A small network was shown many inputs. Here are its activations along a few directions, one row for each input.
Each table varies a few parts of the input and shows all the possible inputs, shuffled.
Descriptions start from the smaller parts, as in this example, which fits no table here: values(3) and (point or ring(11) or (line(6) and ring(8))).
Shared parts are said once, and a part with two or three values counts as separate values.

Other details of the inputs shift rows strongly along two fixed directions, in all tables alike. That doesn't count.

Rows:
x1: [-39.3   0.2   3.8  -6.1  19.6  -2.3 -30.7  25.5  -1.1  33.2 -31.0]
x2: [  1.7 -40.8  25.6  41.2 -27.2 -22.7 -15.5  10.6 -34.7 -10.6 -20.4]
x3: [ -1.1  31.7  -7.9 -20.9  11.0  43.3   3.4 -13.8  31.3 -36.1  26.4]
x4: [  0.8  18.4   3.0 -12.5  15.8  24.3  -3.2 -21.1   1.2 -43.6  20.8]
x5: [ -5.4  11.1  14.0  17.9 -25.2   1.2   1.8  -4.5  -5.9 -40.3  -2.7]
x6: [  2.5 -19.3  21.1  22.0 -26.4 -31.2  13.9  26.1 -11.5  15.1  -7.4]
x7: [  5.2 -18.6  22.0  -4.0  -0.3   2.9   4.2  -2.5  -6.3 -50.2   4.4]
x8: [  7.1 -16.9  -3.6   2.6   7.9  -0.7  10.4   4.1  14.1  24.4  -3.5]
x9: [ -0.5  -0.1  10.3  -1.5   8.3  11.2  -1.6 -24.5  -6.9 -63.6   4.9]
x10: [  0.4  24.4 -13.7 -16.0  20.9  34.3   7.5 -22.8  23.6  -5.5  17.3]
x11: [ -0.7  -0.2   3.6  27.4 -11.7 -18.3 -25.7  14.6 -12.1  17.5  13.3]
x12: [-23.5  31.7  -7.1 -69.3  27.5  24.9   0.6  15.9  10.8 -24.8 -15.3]
x13: [ 10.8  32.1 -17.1 -18.0  28.1  20.6  28.1 -15.0  14.2 -12.7   4.5]
x14: [  9.3  -7.5  -3.6  12.6 -11.9 -13.2  -9.9 -14.9  -9.2   6.9 -11.5]
x15: [ -4.5 -37.3  26.1  18.2 -24.7 -19.9   8.2  18.6  -3.3  17.1  -3.4]
x16: [  8.2  38.5 -10.6 -34.0   4.3  33.6  -3.3 -21.8  20.2 -36.6  30.4]
x17: [ 16.3  -9.9  -3.2 -12.8   0.2  -6.0   5.6  -5.2   3.5  10.9   0.7]
x18: [  1.8  -8.7   2.6  42.3 -21.1 -26.7  -2.9   6.9 -15.0   8.6 -23.6]
x19: [ 13.6 -12.6  -2.6  -9.7   0.2 -25.1   7.1   7.4  -1.9  57.2  10.8]
x20: [ 12.9   6.6 -13.2 -20.2  43.8  -6.5  15.1   7.5   7.1  53.9  27.0]
x21: [-10.4  10.6  27.3  20.7 -46.6   6.0  -6.5   6.2  -2.7 -79.6   2.2]
x22: [-43.5 -12.3 -36.7 -33.0   1.3   9.8 -14.4  17.8 -13.5  10.9 -13.3]
x23: [  8.6 -29.0  13.5  24.1 -33.1 -22.7  -9.5   1.9 -25.1  13.3 -22.7]
x24: [  0.7  -1.2  16.0   2.6 -31.5   5.4 -12.7 -18.6  -9.6 -37.9   2.2]
x25: [ 11.2   9.4 -32.3  -2.1  39.8   6.7  14.1  -5.7  18.1  73.5   1.7]
x26: [ 17.7  19.1 -35.1  -3.2  39.5 -16.5  22.3  11.3  16.3  78.0   6.5]
x27: [  0.1 -19.4  -2.3  31.7  -8.7 -12.5  -6.5  -3.9  -1.8  21.0 -18.2]
Description of these inputs: values(3) or (values(4) and line(6)).
Q: Which other rows does x23 become when the line(6) part takes its other values? List them by row number.
A: x14, x16, x17, x19, x24
Q: Which other rows does x25 become when the values(4) part takes its other values? List them by row number.
A: x2, x13, x23
Q: Which other rows belong to the same alternative as x1? List them by row number.
A: x12, x22

Rows:
x28: [  1.3  -1.8 -14.0   3.4   1.5   1.4   2.1  -9.6   1.7  12.6  -7.6]
x29: [ 3.8 20.1 -8.0  7.6 12.2 -1.7  4.5  7.7 11.8 28.3  9.5]
x30: [  3.3 -21.0  10.6  12.7  -8.1  -9.6 -10.4  -8.3 -14.1  -5.9  -3.6]
x31: [  8.2   3.8 -10.4   4.1  28.1  -1.3   8.8  -3.6   5.6  28.1  -3.9]
x32: [  8.9  23.3   6.9 -39.0  30.9  41.2  30.6 -22.9  24.1 -73.8  19.5]
x33: [-24.0   1.6  -5.2 -10.9  14.2  -5.3  -9.5  26.9  -2.6  23.8 -17.0]
x34: [ 11.9 -10.2   0.8   0.0   7.0  -7.6   0.2  -2.5  -5.0  12.7  12.2]
x35: [-24.4  13.0  -4.5 -54.7  11.7  34.9   6.2  -2.8  13.0 -47.8  -2.7]
x36: [11.7 14.8 -6.0 -0.1 17.4 -8.9 13.5  9.2  9.3 31.5  9.0]
x37: [  5.7  15.2 -21.2   6.4  10.7  -4.8 -14.6  -3.6   1.5  39.2   9.8]
x38: [  3.2  17.6 -20.9  -4.4   4.8   7.7   1.7  -5.9  11.4  20.3   1.7]
x39: [ 13.1   5.0 -10.6 -25.1  20.8  14.3  23.2 -12.2  16.7   1.9  12.9]
x40: [  6.5 -14.9  20.6  13.4 -25.5 -18.5  -7.3   6.6 -14.8  -8.4   6.2]
x41: [ -1.5 -12.7   2.5  17.8 -12.0  -7.2 -14.9  -7.8 -16.1  -7.4  -5.5]
x42: [ -7.1 -10.3  14.7  23.3 -15.3   0.1  -1.4  -2.5 -10.0 -36.5 -18.6]
x43: [-0.6 15.5 -6.3 16.0  3.1 -1.1 -3.7  3.8  4.3 10.3 -5.0]
x44: [ -1.7  -9.2  18.1  20.0 -31.3 -10.9 -15.7   4.5 -10.9 -13.9   6.7]
x45: [-27.9 -19.4  14.7  -9.5 -17.7  -5.2 -26.4  19.0 -20.9 -20.4 -14.4]
x46: [  5.5  11.3 -16.3   0.7   1.6  -3.2   4.3   4.6  10.6  43.8   9.8]
x47: [  0.0 -24.7  15.6   7.9 -20.2   0.2   3.1  -8.3  -8.8 -26.8 -14.7]
x48: [  4.4 -17.1  18.7  10.5 -33.9 -14.5   5.7   7.9  -6.6 -11.7  -4.4]
Q: What is each input in this table made of?
A: values(3) and (point or ring(6))
Q: Which other rows does x33 become when the values(3) part takes its other values? List them by row number.
A: x35, x45
Q: Which other rows does x34 become when the values(3) part takes its other values? List them by row number.
A: x32, x39

Rows:
x49: [  1.9 -15.5  11.0  44.6 -20.7 -34.3  -6.6  25.0  -9.5  44.0 -11.0]
x50: [  0.4   1.5  -7.5   8.2 -15.1  -2.4  -2.6   1.4   1.5  14.2  -2.8]
x51: [ -0.3  -9.1  27.3   7.6 -16.4   2.5  -4.5  -0.8  -9.6 -47.9   4.0]
x52: [ -5.7 -16.5  17.9  11.4 -24.2   3.7   5.0  -3.9  -6.0 -44.4 -19.8]
x53: [  9.4  -5.4 -19.2  12.2  17.3 -20.2  10.1  12.0   5.6  76.1  -5.4]
x54: [  5.0  -0.5   1.3 -24.6  18.4  16.9  12.6 -15.6   3.7 -26.9   8.8]
x55: [ 11.3  25.6 -33.3 -38.5  55.7  28.6  14.1 -23.7  19.4  12.7  18.2]
x56: [  1.4  -8.8  10.6  -4.6 -15.2  -0.9  -6.6  -2.5  -6.1 -16.3   7.3]
x57: [  2.1  -6.3  -0.3  13.0 -17.8 -12.0   0.7   8.4   0.6  25.1   0.8]
x58: [  8.2  -4.3   5.1 -13.0   7.9   4.3  15.7  -4.8   4.7 -11.2   2.9]
x59: [ -2.1   4.4   0.9 -16.3  -4.6  19.2  -5.2 -17.6   1.4 -41.4  11.8]
x60: [  3.0  17.6 -32.0  -6.7  18.6   1.2  -5.3  -6.4   6.4  51.1   7.4]
x61: [ 13.4  24.7  -4.8 -18.3  25.6  12.3  14.6  -5.5  14.9  -2.9  20.2]
x62: [  5.7  46.6 -27.0 -31.6  47.7  34.5  11.3 -24.8  23.7 -11.1  21.1]
x63: [-22.5 -15.0  -3.5   6.8  -8.1 -29.6 -15.7  39.2 -14.8  50.5 -17.8]
x64: [-29.1 -11.6  20.7  -7.7 -18.3   5.2 -16.3  14.7  -8.8 -39.2 -22.8]
x65: [ 10.2  11.1  -3.6 -18.8   3.6   4.3   8.4  -5.9   9.4   0.2  16.3]
x66: [ -4.1  -2.9  17.1  25.0 -23.5  -3.8  -3.4   3.3  -4.8 -30.8 -10.9]
x67: [-11.0 -25.3  24.9  15.7 -31.1   1.4  -6.0  -6.6 -16.9 -57.4 -23.5]
x68: [  2.8 -10.2  -5.3  35.7   0.2 -30.8 -20.2  14.1 -14.8  55.5  -4.8]
Q: What is each input in this table made of?
A: values(2) or (values(3) and ring(6))
Q: Which other rows belong to the same alternative as x63? List them by row number.
A: x64
Q: Which other rows does x53 become when the ring(6) part takes its other values? List them by row number.
A: x52, x54, x55, x58, x67
